Each row below holds a small network's activations on one record, seen along a few directions.
Each row is followed by the record's values for the fields KED, DUF, RARAG, ZAP, KILI, MAME, DOPOT.
A field that a record lacks is left out.
Other fields move the rows too, some of them a lot.
In the rows, 500 means zero.
Strong random noise was added to every row along 2 fixed directions; ignore it. To show where, here is one row again and again, with new noise each time:
[510 607 712 542 483 557 592 432 365 603 506 541 386 533 526 419 506 524
 659 334]
[325 631 412 517 698 356 467 448 520 375 568 675 376 500 787 488 671 577
 646 424]
[421 614 581 483 567 555 523 420 480 508 500 609 406 490 691 408 646 507
 649 433]
[446 608 632 449 522 656 533 401 492 549 463 594 428 473 688 363 672 465
 648 465]

[324 643 357 591 777 349 524 349 517 316 613 584 416 526 584 552 664 567
 634 434] | <KED:daru DUF:zemap KILI:nep MAME:femab DOPOT:tuzit>
[499 509 597 561 426 401 495 561 419 678 524 530 416 603 446 405 284 492
 597 448] | <KED:daru RARAG:kop ZAP:berop KILI:beg MAME:roso DOPOT:zosor>
[417 513 228 489 716 404 485 477 572 239 586 557 602 420 644 595 766 550
 447 615] | <KED:luz DUF:fila ZAP:nukev KILI:beg MAME:ves DOPOT:pulo>
[578 514 493 603 515 421 526 512 489 428 549 476 548 495 381 545 585 498
 450 450] | <KED:liv DUF:zugi ZAP:nukev KILI:beg MAME:ves DOPOT:pulo>
[418 493 421 475 512 457 518 459 524 478 515 535 421 431 630 485 529 466
 512 508] | <KED:daru DUF:zemap ZAP:berop KILI:dulu MAME:femab DOPOT:pavi>
[373 615 319 469 611 484 325 505 676 341 491 582 451 521 669 457 697 513
 536 604] | <KED:liv DUF:kupek>
[523 457 467 492 468 441 451 544 487 621 400 475 492 540 496 492 396 509
 498 486] | <KED:daru RARAG:sog>
[488 500 385 503 525 444 455 449 605 354 497 435 570 445 453 530 538 440
 389 605] | <KED:luz RARAG:vita ZAP:nukev KILI:beg MAME:ves DOPOT:pulo>
[495 516 657 456 420 654 520 396 493 491 475 420 491 457 388 425 510 440
 519 471] | <KED:luz RARAG:vita ZAP:berop KILI:dulu MAME:femab DOPOT:badi>
[450 495 440 415 464 423 403 520 585 558 452 547 463 561 679 469 432 476
 515 547] | <KED:liv RARAG:sog>
[537 419 454 410 443 608 473 466 608 583 344 428 525 444 509 461 576 444
 423 616] | <KED:daru DUF:zemap>
[454 410 315 382 495 564 382 490 699 357 406 403 582 425 478 549 688 469
 368 703] | <KED:luz DUF:zemap>
[560 470 614 610 495 484 576 548 462 537 579 511 500 534 443 489 512 508
 513 412] | <KED:liv DUF:zugi ZAP:nukev KILI:dulu MAME:roso DOPOT:zosor>
[485 494 378 539 444 340 418 551 548 395 490 402 524 552 422 539 441 484
 432 548] | <KED:luz RARAG:gemin ZAP:nukev KILI:beg MAME:ves DOPOT:pulo>
[448 522 484 475 496 514 519 510 600 577 484 535 513 523 619 388 505 494
 475 562] | <KED:liv DUF:fila ZAP:nukev KILI:beg MAME:roso DOPOT:pulo>
[337 612 378 437 594 463 385 498 570 481 508 664 485 539 724 446 547 472
 604 567] | <KED:luz RARAG:kop>
[392 500 290 495 584 186 367 538 550 443 504 589 413 609 695 546 437 590
 528 483] | <KED:daru RARAG:sog>
[569 474 700 582 467 403 639 515 262 626 584 472 433 580 352 597 310 605
 448 325] | <KED:liv DUF:fila>
[479 445 410 574 472 269 443 552 530 457 500 535 423 627 482 558 305 626
 489 427] | <KED:liv RARAG:sog ZAP:bam KILI:dulu MAME:roso DOPOT:pavi>
[503 508 569 707 547 200 531 565 303 569 643 521 393 627 296 538 219 648
 573 306] | <KED:daru RARAG:kop ZAP:berop KILI:beg MAME:roso DOPOT:zosor>
[595 495 593 453 401 619 519 537 513 709 399 521 518 487 512 440 521 387
 546 498] | <KED:daru DUF:zugi>
[466 473 326 465 559 292 419 572 527 420 543 510 511 540 558 585 423 585
 509 481] | <KED:luz RARAG:sog>
[415 576 572 398 513 612 537 463 489 547 446 669 466 458 741 388 645 456
 593 556] | <KED:daru DUF:sur ZAP:berop KILI:dulu MAME:femab DOPOT:pavi>
[576 385 512 384 504 693 486 468 519 502 427 484 638 415 546 509 638 478
 404 611] | <KED:liv RARAG:sog>
[458 627 456 689 547 277 475 551 437 393 521 555 350 605 425 572 362 635
 566 342] | <KED:liv DUF:kupek ZAP:bam KILI:dulu MAME:femab DOPOT:pavi>
[540 434 501 589 395 306 491 560 463 534 495 496 414 662 405 557 225 602
 495 395] | <KED:liv RARAG:sog ZAP:bam KILI:dulu MAME:roso DOPOT:pavi>
[530 460 550 604 378 293 532 589 303 652 536 466 358 561 427 511 157 523
 519 306] | <KED:daru RARAG:gemin ZAP:berop KILI:dulu MAME:femab DOPOT:pavi>
[472 517 472 505 483 455 481 501 499 506 548 456 486 504 496 512 478 552
 452 471] | <KED:luz DUF:fila>
[539 454 567 492 445 416 586 536 418 638 548 465 437 539 463 595 284 518
 477 423] | <KED:liv DUF:zemap>
[469 558 463 532 494 371 483 536 455 495 533 457 498 584 419 496 380 577
 562 409] | <KED:luz RARAG:sog>
[570 501 644 507 377 538 533 450 424 573 473 447 491 476 426 441 379 511
 494 427] | <KED:luz RARAG:sog ZAP:berop KILI:dulu MAME:femab DOPOT:pavi>
[439 463 391 374 575 530 469 480 642 450 500 517 508 440 671 516 602 470
 388 597] | <KED:liv DUF:zemap>
[473 499 392 542 489 225 440 532 486 498 517 460 396 636 480 528 316 534
 502 406] | <KED:daru RARAG:vita>
[538 480 535 467 402 580 487 448 521 449 449 401 513 460 357 453 480 449
 456 502] | <KED:luz RARAG:vita ZAP:berop KILI:dulu MAME:femab DOPOT:pavi>
[616 568 815 621 445 691 620 495 413 665 489 463 470 517 389 365 422 493
 544 441] | <KED:liv DUF:kupek ZAP:nukev KILI:dulu MAME:roso DOPOT:zosor>

Which values does each new row have?
[505 391 450 367 529 552 508 533 569 474 422 475 553 466 511 587 564 485
 375 611] | <KED:liv DUF:zemap>
[599 428 601 467 330 519 507 564 431 653 446 387 467 590 394 512 366 521
 454 441] | <KED:liv DUF:fila>
[622 652 711 635 435 569 611 490 336 636 472 451 454 571 292 425 383 453
 583 430] | <KED:daru DUF:kupek ZAP:nukev KILI:beg MAME:ves DOPOT:pulo>
[405 481 396 398 534 543 459 432 635 359 485 523 507 371 627 483 654 473
 420 624] | <KED:luz DUF:zemap ZAP:berop KILI:dulu MAME:femab DOPOT:pavi>
[372 474 296 343 589 494 484 508 622 345 459 575 527 377 699 496 674 483
 490 636] | <KED:luz DUF:zemap ZAP:berop KILI:dulu MAME:femab DOPOT:pavi>
[449 552 432 472 508 513 402 521 544 517 467 538 538 520 524 468 498 476
 543 542] | <KED:luz RARAG:kop>
[551 451 518 522 496 519 565 457 447 612 473 441 460 487 392 489 463 525
 466 440] | <KED:daru DUF:zemap>
[529 508 606 532 367 603 517 481 432 654 373 415 517 547 391 366 441 402
 487 520] | <KED:daru RARAG:gemin ZAP:nukev KILI:beg MAME:ves DOPOT:pulo>
[481 352 432 321 529 734 459 524 737 454 417 483 624 393 720 396 692 359
 400 720] | <KED:liv RARAG:vita ZAP:nukev KILI:dulu MAME:roso DOPOT:zosor>
[543 499 467 548 587 464 472 496 445 543 502 553 509 497 498 520 488 523
 498 448] | <KED:daru RARAG:kop>
[541 469 527 448 441 472 532 529 422 501 482 497 514 472 492 493 415 530
 509 462] | <KED:luz RARAG:sog ZAP:berop KILI:dulu MAME:femab DOPOT:pavi>
[356 509 274 509 626 433 458 484 583 329 525 602 505 419 663 567 620 577
 472 531] | <KED:luz DUF:fila ZAP:bam KILI:dulu MAME:femab DOPOT:pavi>
[516 611 517 639 568 487 467 474 456 516 517 516 437 498 398 501 493 547
 521 453] | <KED:daru DUF:kupek>
[494 468 476 420 469 580 425 424 620 492 465 468 542 440 490 457 528 440
 413 582] | <KED:luz RARAG:vita>
[490 460 471 415 552 627 524 446 536 436 421 604 567 428 662 492 612 499
 469 543] | <KED:liv RARAG:sog ZAP:bam KILI:dulu MAME:femab DOPOT:pavi>
[501 529 467 557 459 401 586 521 484 504 555 427 491 608 322 499 374 521
 537 488] | <KED:luz DUF:zemap ZAP:nukev KILI:beg MAME:roso DOPOT:pulo>
[503 638 564 601 657 442 534 490 405 434 583 568 416 549 448 532 512 601
 516 380] | <KED:liv DUF:kupek>
